a = [-421, -4, -531, 8, 224, 24, 82, -115, -184, -71]
a[0]	-421
a[8]	-184
a[1]	-4

m =
-50 -267 -70 -12 133 263 387 -32
-56 24 25 -163 -48 -94 -149 19
377 -96 460 593 -287 258 -47 -482
-106 238 -112 60 -1 -217 -316 126
359 -87 467 537 -293 239 -77 -465
-137 -196 -160 -4 155 176 297 60
-87 -79 79 -345 -126 -71 -235 -5
-87 -38 13 -234 -70 -74 -140 25
-105 300 -140 92 2 -262 -379 130
-83 -170 -88 -14 129 139 234 52
-75 -276 -91 -31 150 265 371 9
290 -29 351 517 -223 176 -78 -374
m[-12,0]	-50
m[10,6]	371
m[:, 2]	[-70, 25, 460, -112, 467, -160, 79, 13, -140, -88, -91, 351]
m[-2,-7]	-276
m[-4,5]	-262
m[-6,-6]	79
m[1]	[-56, 24, 25, -163, -48, -94, -149, 19]
m[-2,-1]	9
m[-6,-7]	-79
m[7,-1]	25
m[-2,0]	-75
m[:, 0]	[-50, -56, 377, -106, 359, -137, -87, -87, -105, -83, -75, 290]
m[-10,-5]	593
m[4,-2]	-77
m[-4,-8]	-105
m[-12,7]	-32
m[9]	[-83, -170, -88, -14, 129, 139, 234, 52]
m[:, 6]	[387, -149, -47, -316, -77, 297, -235, -140, -379, 234, 371, -78]
m[-7,5]	176
m[-10,-8]	377
m[-5,5]	-74
m[11,-8]	290
m[-3,2]	-88
m[-7,3]	-4
m[8,-7]	300
m[-8]	[359, -87, 467, 537, -293, 239, -77, -465]
m[-1,-4]	-223
m[-5,-4]	-70
m[-6]	[-87, -79, 79, -345, -126, -71, -235, -5]
m[-5]	[-87, -38, 13, -234, -70, -74, -140, 25]
m[10,-5]	-31
m[-9]	[-106, 238, -112, 60, -1, -217, -316, 126]
m[-10,-3]	258
m[-2]	[-75, -276, -91, -31, 150, 265, 371, 9]
m[-11,5]	-94

W =
[[356 132  33  28  -5 -13 -17]
 [195 517 468 255   9 -33 -40]
 [  7  18 -16 -36  32 186 445]
 [207 511 440 184   4 -33 -40]
 [ 11  18  42 194 406 374 107]
 [293 517 305 110  -5 -20 -34]
 [ 21  53  69 112 238 395 276]
 [  8  44 208 464 351  90   0]
 [ 24 194 441 377 113   7  -1]
 [  7  39 204 463 382  99  -3]
 [337  19 -16 -36   9  53  54]
 [ 27  66  71  79  -2  49 290]
 [ 27  59  45  67   3  35 272]
 [225 400 246  10  14  43  43]
 [ 14  32  36  42  40 196 437]]
Indices start at 0.
(0, 0) => 356
(3, 4) => 4
(1, 6) => -40
(10, 2) => -16
(13, 5) => 43
(14, 4) => 40
(14, 5) => 196
(7, 3) => 464
(4, 5) => 374
(0, 1) => 132
(6, 1) => 53
(13, 3) => 10
(10, 5) => 53
(7, 0) => 8
(1, 3) => 255
(1, 0) => 195
(0, 2) => 33
(2, 2) => -16
(4, 4) => 406
(12, 2) => 45
(12, 1) => 59
(5, 1) => 517
(9, 2) => 204
(14, 2) => 36
(9, 3) => 463
(14, 1) => 32
(7, 4) => 351
(10, 4) => 9
(2, 1) => 18
(10, 6) => 54
(12, 3) => 67

X = [ -40  210 -218   42 -518 -341]
X[-6]	-40
X[2]	-218
X[3]	42

x = [[526, 610, 863, 471, 953, 360, 540, 241], [511, 997, 275, 244, 515, 737, 785, 491], [872, 909, 954, 341, 752, 339, 547, 448], [271, 607, 285, 486, 623, 148, 689, 396], [754, 813, 826, 357, 977, 311, 793, 671]]
Indices start at 0.
row 0 col 0 => 526
row 1 col 5 => 737
row 3 col 0 => 271
row 3 col 1 => 607
row 0 col 5 => 360
row 4 col 0 => 754
row 4 col 7 => 671
row 3 col 2 => 285
row 1 col 6 => 785
row 2 col 4 => 752
row 2 col 0 => 872
row 0 col 4 => 953
row 1 col 3 => 244
row 2 col 6 => 547
row 0 col 1 => 610
row 0 col 6 => 540
row 4 col 3 => 357
row 4 col 5 => 311

data = [2 8 4 3 6]
data[0]	2
data[-1]	6
data[-2]	3

M = -0.19,0.12,0.10,0.13,-0.01,0.15,0.12,0.03,0.01,0.22,0.09
M[0] = -0.19
M[9] = 0.22
M[7] = 0.03
M[8] = 0.01
M[5] = 0.15
M[1] = 0.12

B =
[[-122  506 -273 -204  287 -480 -178  253 -124  396]
 [ -10  181 -106  -56  182 -148   12  102 -122  159]]
B[0,0] -> -122
B[1,1] -> 181
B[1] -> [-10, 181, -106, -56, 182, -148, 12, 102, -122, 159]
B[0,9] -> 396
B[:, 0] -> [-122, -10]
B[0] -> [-122, 506, -273, -204, 287, -480, -178, 253, -124, 396]
B[0,1] -> 506
B[1,5] -> -148
B[0,5] -> -480

arr =
[  50.9   38.4  -69.8   59.1   82.9  114.1 -140.7   64.8  187.0   63.6
  -69.8   86.2  157.7   44.4]
arr[0]	50.9
arr[7]	64.8
arr[8]	187.0
arr[3]	59.1
arr[9]	63.6
arr[5]	114.1
arr[11]	86.2
arr[13]	44.4

grid = [206 365 638 131  16 429]
grid[0] => 206
grid[1] => 365
grid[5] => 429

A =  275   169    65   -39   236   300   578    59  -476  -362    44   183
A[0] => 275
A[-2] => 44
A[-8] => 236
A[-7] => 300
